A small network was trained on invented records. Each row is its activation on one of them, seen along a few directions.
Each row is followed by the record's values for the fields FULEK, ZAB, DUSU, TAS, KOPO.
The largest differences between rows may come from other fields.
In the rows, 500 means zero.
Strong random noise was added to every row along 16 fixed directions; ignore it. To show where, here is one row again and again, with new noise each time:
[687 616 388 408 560 653 594 458 532 542 426 680 396 414 537 315 488 464
 304 467 359 721 471 461 561 413 560 502 405 391 547 473 425 530]
[480 403 310 576 261 423 689 553 536 435 559 439 511 631 652 205 621 392
 767 629 716 238 530 275 454 516 440 409 508 722 497 459 418 232]
[593 196 542 402 386 601 403 573 595 551 536 429 546 414 527 379 350 360
 660 448 706 416 489 257 587 593 518 492 553 419 534 686 507 320]
[426 289 359 410 292 533 322 615 420 631 276 636 499 868 426 367 540 601
 514 534 793 308 506 312 732 467 433 520 593 603 535 545 511 513]
[706 710 440 549 680 743 694 603 863 727 747 475 627 365 403 318 551 408
 507 694 167 429 597 670 724 490 392 526 588 564 373 420 221 402]
[383 465 649 660 452 348 633 372 323 312 608 593 563 729 699 539 493 367
 564 585 526 403 453 536 276 532 351 633 411 929 293 339 498 427]
[511 347 562 555 338 436 756 514 461 533 649 543 467 443 639 424 370 304
 794 642 597 363 443 236 236 538 274 596 451 747 326 708 516  91]
[400 230 458 615 178 508 371 644 589 599 576 424 396 464 468 590 568 544
 547 393 757 348 636 390 771 558 434 479 626 240 379 468 517 514]
[507 551 475 446 504 461 438 558 348 633 416 682 373 689 496 545 528 543
 580 502 602 574 512 407 463 357 369 520 606 562 507 453 521 482]
[706 761 544 376 697 553 479 449 296 508 355 816 508 741 632 383 455 429
 579 609 618 595 228 385 325 430 588 480 556 668 509 463 578 487]
[388 569 866 418 521 698 396 464 407 402 549 616 800 728 833 666 382 256
 537 556 795 457 293 552 486 746 689 405 612 711 469 330 490 364]
[212 564 479 519 406 592 585 553 629 640 560 423 586 572 602 524 525 565
 396 432 544 417 768 582 717 368 565 501 584 383 471 672 350 513]
[450 688 666 433 545 424 550 483 577 586 553 564 625 416 633 628 639 457
 423 492 454 689 576 598 495 629 529 396 625 445 494 375 505 435]
[682 542 432 524 662 611 448 545 432 595 445 498 562 797 482 485 285 728
 488 578 583 535 343 462 359 375 578 569 462 663 604 613 386 562]
[408 530 602 515 689 434 616 458 445 637 567 528 500 632 554 513 368 496
 521 486 431 521 638 552 387 379 404 663 479 731 440 597 451 527]
[769 592 508 354 551 505 439 547 548 625 300 584 497 474 299 502 489 595
 476 495 474 756 310 475 388 717 461 390 554 502 647 509 530 422]
[585 400 613 415 741 552 471 386 569 409 579 480 647 556 595 272 435 270
 443 461 401 514 572 587 611 596 586 550 423 750 566 271 409 581]
[752 546 326 602 395 128 671 424 562 567 361 721 459 424 353 152 738 652
 459 696 493 316 324 271 492 667 471 596 438 447 165 704 832 613]

[695 376 490 506 621 192 412 534 679 554 541 356 627 359 503 348 724 505
 655 489 493 498 662 461 499 603 513 402 679 398 534 366 600 604]
FULEK=rofi, ZAB=zotef, DUSU=zoma, TAS=dolu, KOPO=tuze
[389 561 572 458 728 292 535 366 436 491 664 408 572 512 608 491 417 523
 624 541 543 406 613 443 452 357 682 552 376 501 534 733 616 516]
FULEK=lomif, ZAB=bubip, DUSU=savub, TAS=tef, KOPO=fara
[529 763 562 482 461 827 515 603 637 641 399 585 415 345 496 606 449 433
 478 346 507 645 370 571 520 522 530 427 732 199 446 614 427 479]
FULEK=geg, ZAB=vaz, DUSU=dip, TAS=lagam, KOPO=ziriv
[643 569 192 473 321 528 521 494 494 292 369 459 360 517 515 285 627 555
 529 401 511 641 437 370 415 351 551 352 433 397 738 466 375 423]
FULEK=lomif, ZAB=bubip, DUSU=zefaz, TAS=gisi, KOPO=vunap
[388 630 521 462 562 476 385 533 453 538 595 491 474 597 405 528 571 498
 671 599 624 269 535 489 752 508 571 455 576 508 511 416 592 490]
FULEK=futol, ZAB=bubip, DUSU=zefaz, TAS=dolu, KOPO=tuze
[545 295 497 534 547 537 412 527 302 501 531 566 452 614 589 590 321 549
 534 544 542 545 460 335 309 216 365 682 467 598 480 574 475 479]
FULEK=geg, ZAB=vaz, DUSU=dip, TAS=lagam, KOPO=fara
[565 232 559 656 451 442 287 482 498 343 500 311 532 511 369 560 352 573
 637 346 549 386 457 473 384 401 430 683 558 414 370 770 527 640]
FULEK=mevu, ZAB=bubip, DUSU=zoma, TAS=buku, KOPO=depi
[615 341 264 580 335 275 639 463 581 510 340 486 604 532 657 239 656 695
 351 508 493 545 534 340 320 459 489 558 456 523 527 583 473 546]
FULEK=mevu, ZAB=bubip, DUSU=zoma, TAS=buku, KOPO=depi
[237 493 500 380 457 472 441 551 392 547 413 462 374 592 395 661 553 582
 419 512 666 470 596 574 720 667 613 328 377 537 725 269 558 529]
FULEK=rofi, ZAB=zotef, DUSU=zoma, TAS=dolu, KOPO=tur
[635 554 565 431 677 526 646 513 554 655 485 504 438 269 598 386 349 379
 620 437 550 585 474 409 329 525 596 474 518 382 482 715 574 466]
FULEK=rofi, ZAB=zotef, DUSU=zoma, TAS=dolu, KOPO=zad
[352 479 479 300 578 356 500 503 360 571 441 624 499 579 457 476 578 489
 534 670 455 427 616 433 572 416 412 524 413 679 560 552 579 404]
FULEK=rofi, ZAB=zotef, DUSU=zoma, TAS=dolu, KOPO=vunap
[411 473 403 412 425 502 550 395 349 427 434 480 381 475 624 574 390 618
 364 375 513 723 508 412 371 373 626 462 182 400 746 627 434 412]
FULEK=lomif, ZAB=bubip, DUSU=savub, TAS=tef, KOPO=vunap
[516 381 465 564 402 673 466 514 560 444 432 552 594 669 767 324 565 344
 428 420 689 438 516 511 604 522 587 468 629 544 472 217 374 633]
FULEK=mevu, ZAB=bubip, DUSU=zoma, TAS=buku, KOPO=fara
[460 338 537 377 423 646 339 531 558 464 392 517 477 397 414 398 463 318
 598 364 511 435 505 397 647 446 414 559 640 363 468 698 524 444]
FULEK=geg, ZAB=vaz, DUSU=dip, TAS=lagam, KOPO=tuze
[488 640 456 499 456 582 653 570 552 553 574 422 599 597 621 489 457 495
 629 574 563 481 506 442 369 441 524 385 588 590 593 596 364 282]
FULEK=geg, ZAB=zotef, DUSU=zefaz, TAS=bure, KOPO=tur
[583 278 610 224 612 349 590 426 533 594 480 594 605 352 573 336 499 345
 287 581 409 692 631 371 597 789 554 451 379 641 660 377 649 421]
FULEK=futol, ZAB=zotef, DUSU=zefaz, TAS=bure, KOPO=fara
[297 332 668 432 514 458 372 548 245 484 648 513 446 675 623 786 409 421
 607 531 678 502 567 436 449 460 390 513 536 763 651 210 515 330]
FULEK=geg, ZAB=vaz, DUSU=dip, TAS=lagam, KOPO=zad
[557 420 562 451 711 487 392 464 401 510 381 608 487 649 577 320 415 346
 583 418 605 424 487 458 488 448 543 602 551 632 443 456 591 726]
FULEK=rofi, ZAB=zotef, DUSU=zoma, TAS=dolu, KOPO=ziriv
[408 579 577 646 421 456 549 536 414 488 548 516 473 605 587 625 530 457
 662 515 692 385 444 506 376 544 466 442 621 545 359 470 546 438]
FULEK=geg, ZAB=vaz, DUSU=zefaz, TAS=tef, KOPO=zad
[610 413 386 548 342 460 749 514 623 490 398 488 484 343 505 200 533 369
 653 538 546 381 447 366 326 620 418 455 463 495 386 741 531 342]
FULEK=fid, ZAB=bubip, DUSU=zoma, TAS=bure, KOPO=fara
[598 573 442 507 411 496 463 531 342 371 491 580 410 443 460 748 582 599
 391 601 410 752 427 540 377 417 428 379 411 397 564 317 490 433]
FULEK=rofi, ZAB=zotef, DUSU=zoma, TAS=dolu, KOPO=fara
[593 495 417 418 518 585 463 496 442 447 416 529 262 426 266 417 414 440
 590 373 405 545 455 432 509 410 394 538 454 468 551 593 519 481]
FULEK=geg, ZAB=zotef, DUSU=zefaz, TAS=lagam, KOPO=vunap
[467 269 550 540 332 600 463 451 426 388 397 583 497 594 483 524 323 456
 325 297 410 611 594 497 475 306 354 684 527 454 350 813 443 591]
FULEK=futol, ZAB=zotef, DUSU=zefaz, TAS=bure, KOPO=zad
[299 504 282 651 546 357 755 466 405 529 545 386 482 827 603 296 429 702
 457 613 540 257 670 482 407 248 553 657 314 813 503 655 420 596]
FULEK=fid, ZAB=mibi, DUSU=kad, TAS=gisi, KOPO=zad
[595 545 537 524 664 473 465 571 601 635 586 486 773 675 602 504 550 526
 608 620 400 512 624 579 415 366 398 527 733 690 500 456 335 472]
FULEK=rofi, ZAB=zotef, DUSU=zoma, TAS=dolu, KOPO=tuze
[265 708 515 397 276 327 466 518 370 574  98 641 431 621 283 839 652 816
 275 320 405 847 507 603 278 470 285 460 660 425 611 760 563 478]
FULEK=geg, ZAB=vaz, DUSU=dip, TAS=lagam, KOPO=vunap
[701 453 438 655 448 488 461 640 681 626 558 414 771 598 556 509 535 754
 463 629 588 454 440 447 433 502 537 499 694 422 431 621 416 519]
FULEK=fid, ZAB=bubip, DUSU=dip, TAS=gisi, KOPO=zad
[439 537 516 516 505 682 684 510 451 619 302 646 190 512 357 454 369 345
 402 347 500 555 505 659 528 703 411 490 386 630 437 385 484 627]
FULEK=rofi, ZAB=zotef, DUSU=zoma, TAS=dolu, KOPO=tur
[187 652 485 582 411 450 567 429 664 282 598 255 739 556 549 507 694 548
 348 521 490 312 633 742 735 634 749 350 470 477 556 437 426 549]
FULEK=geg, ZAB=vaz, DUSU=zefaz, TAS=tef, KOPO=fara
[536 429 570 556 537 334 685 460 485 535 534 539 615 497 747 460 523 497
 444 639 565 498 426 442 311 728 560 526 410 701 446 330 571 495]
FULEK=rofi, ZAB=zotef, DUSU=zoma, TAS=dolu, KOPO=ziriv
[670 547 290 735 400 545 735 536 625 541 608 590 510 510 666 189 623 454
 520 660 504 306 528 399 521 328 501 561 560 425 191 576 448 551]
FULEK=fid, ZAB=mibi, DUSU=kad, TAS=gisi, KOPO=fara

Here are new rows. What are their fields?
[571 382 549 472 658 297 339 375 358 544 480 680 530 594 643 527 507 653
 251 431 440 671 566 428 504 314 548 720 423 444 456 477 628 801]
FULEK=lomif, ZAB=bubip, DUSU=zefaz, TAS=gisi, KOPO=vunap
[487 348 519 506 391 257 395 477 574 459 580 516 611 330 597 500 715 546
 382 510 490 500 650 350 638 409 530 552 656 200 371 590 692 589]
FULEK=geg, ZAB=vaz, DUSU=dip, TAS=lagam, KOPO=fara
[424 183 518 482 662 245 628 463 544 739 675 349 494 375 786 386 394 552
 475 416 528 580 863 297 437 385 559 660 375 491 597 602 528 542]
FULEK=lomif, ZAB=bubip, DUSU=zefaz, TAS=gisi, KOPO=tuze
[337 673 443 609 431 638 717 497 451 441 530 505 335 418 664 582 502 458
 411 423 479 606 559 585 393 370 507 453 464 417 475 444 390 479]
FULEK=geg, ZAB=vaz, DUSU=dip, TAS=lagam, KOPO=fara
[310 824 549 501 518 464 648 401 238 464 470 646 280 427 583 811 460 677
 294 552 516 669 353 564 362 499 666 486 238 403 551 438 636 502]
FULEK=mevu, ZAB=bubip, DUSU=zoma, TAS=buku, KOPO=tuze
[412 626 711 491 592 545 538 462 479 465 765 525 613 454 498 701 357 397
 546 597 309 464 566 558 518 315 431 626 570 521 332 734 497 363]
FULEK=futol, ZAB=zotef, DUSU=zefaz, TAS=bure, KOPO=zad
[433 510 508 351 525 597 642 509 467 462 479 456 383 356 635 373 419 229
 670 383 533 587 643 409 396 367 531 381 506 441 630 649 452 336]
FULEK=rofi, ZAB=zotef, DUSU=zoma, TAS=dolu, KOPO=tur
[869 490 503 689 580 703 424 601 751 462 643 414 737 469 490 515 536 500
 456 652 427 492 329 698 552 700 537 418 584 508 403 145 311 594]
FULEK=rofi, ZAB=zotef, DUSU=zoma, TAS=dolu, KOPO=fara
[454 329 531 650 304 501 267 555 502 396 548 520 579 559 578 684 664 555
 399 441 548 456 501 537 628 447 398 572 664 377 344 294 471 634]
FULEK=geg, ZAB=vaz, DUSU=dip, TAS=lagam, KOPO=vunap
[614 453 336 648 402 646 683 556 601 471 408 353 415 577 426 351 399 554
 492 448 483 514 403 537 319 629 428 464 454 719 618 433 308 440]
FULEK=geg, ZAB=vaz, DUSU=dip, TAS=lagam, KOPO=tuze
[535 493 436 591 432 639 588 482 588 461 486 472 384 411 597 384 426 378
 513 229 468 575 582 500 443 362 484 529 550 328 426 615 377 583]
FULEK=geg, ZAB=zotef, DUSU=zefaz, TAS=bure, KOPO=vunap
[599 743 387 518 454 654 446 484 481 249 534 630 504 484 471 406 660 417
 544 649 385 394 283 484 597 347 508 485 547 446 415 396 471 434]
FULEK=geg, ZAB=vaz, DUSU=dip, TAS=lagam, KOPO=ziriv
[537 439 452 507 440 417 628 398 512 300 293 382 527 485 531 327 470 486
 399 304 446 684 480 509 201 593 528 440 438 607 655 597 457 495]
FULEK=geg, ZAB=vaz, DUSU=dip, TAS=lagam, KOPO=zad
[326 606 530 567 383 578 446 443 378 269 497 531 407 596 460 556 487 405
 544 394 550 367 470 562 592 405 519 513 522 456 388 527 559 551]
FULEK=geg, ZAB=zotef, DUSU=zefaz, TAS=lagam, KOPO=tuze
[492 576 475 631 620 436 411 520 545 509 580 433 716 776 526 482 621 672
 456 653 543 282 526 606 660 485 621 512 595 623 425 346 497 714]
FULEK=geg, ZAB=zotef, DUSU=zefaz, TAS=lagam, KOPO=tuze
